Here are a small network's activations along a few directions, averaged over the inputs that share one value of a field.
Values that are neighbours, or in one group, have similar rows; names and order tell nothing.
In the rows, zero is written as 128.

Ranib, 6 values:
k2: [151 148 104 145 117 126  91 137 152 187 103]
k5: [ 83  85 201 185 191 139 157 151 132  80 131]
k6: [ 19  95 218 138 189 140 183  84  88 102 157]
k1: [151 158  20   4  47 134  64 134 123 110 110]
k4: [215 189  67 117  79 105 125  93 155 136 140]
k3: [150  93 159 180 146 124 148 170 118 154 128]
Ranib is arranged as a line.
List every value one step from k3, in the order listed.
Answer: k2, k5

Sila, 6 values:
w5: [ 58  83 188 123 172 139 167 124  95  85 149]
w4: [154 189  60  58  71 118 111  72 132 124 138]
w6: [ 96 124 122  80 108 142 137 129 113  22 135]
w3: [199 108 133 196 128 114 133 180 134 195 119]
w2: [153 124  76 105 116 132  60 172 153 182  90]
w1: [107 140 189 207 173 122 161  92 141 159 137]
Sila is arranged as a ring.
List every value one step from w3, in the order listed.
Answer: w2, w1

Ziro, 6 values:
p1: [191 171  60  85  67 112 112 106 125 173 133]
p6: [ 54 120 147  79 139 142 141  96 103  74 142]
p4: [141  84 181 201 173 123 155 166 126 160 131]
p3: [137 134  75  63  82 139  97 153 129  60 114]
p5: [151 135 114 163 138 125  85 147 157 220  97]
p2: [ 94 124 191 177 168 128 178  99 127  81 150]
Ziro is arranged as a ring.
List every value one step from p6, in the order listed.
Answer: p3, p2

Pazop, 16 values:
j12: [188 130  31  62  92 117  38 120 145 154  77]
j3: [133 183  26  36  12 122  74 132 141 152  57]
j10: [204 138 145 225 119 145 152 101 137 219 150]
j8: [ 25 119 162 208 229 159 125 161 150 157 114]
j16: [ 93 173 141 114 118 142 155  52 158  60 135]
j5: [ 90  56 157 105 127 118 198 149 106  37 179]
j7: [ 72 122 130  59 154 161 179 158  62  63 131]
j1: [232 128  68 101 111 113  76 228 179 164 112]
j6: [ 70  47 224 146 190 152 139 126 129 136 131]
j14: [206 152  99 144 101 141 146 190 144 208 115]
j4: [155 165  29  48  74 102  41 115 110 150 134]
j13: [141 118 186 228 185  72 179  81 117 184 170]
j2: [120 172 142  96 119 119 150  53 119  50 143]
j11: [149 112 208 206 173  95 115 143 138 191 155]
j9: [ 96 159 128  95 132 141 138  56 105  64 166]
j15: [ 75  74 172 175 114 147 144 183 110  61  79]
Pazop is arranged as a ring.
A walk along Pazop starts at j1 and steps to its neighbour j14. Put j7, j6, j11, j15 in the order it reaches them.
Answer: j11, j6, j15, j7
List every value one step from j4, in the order listed.
Answer: j12, j3
List every value one step from j2, in the order listed.
Answer: j16, j9
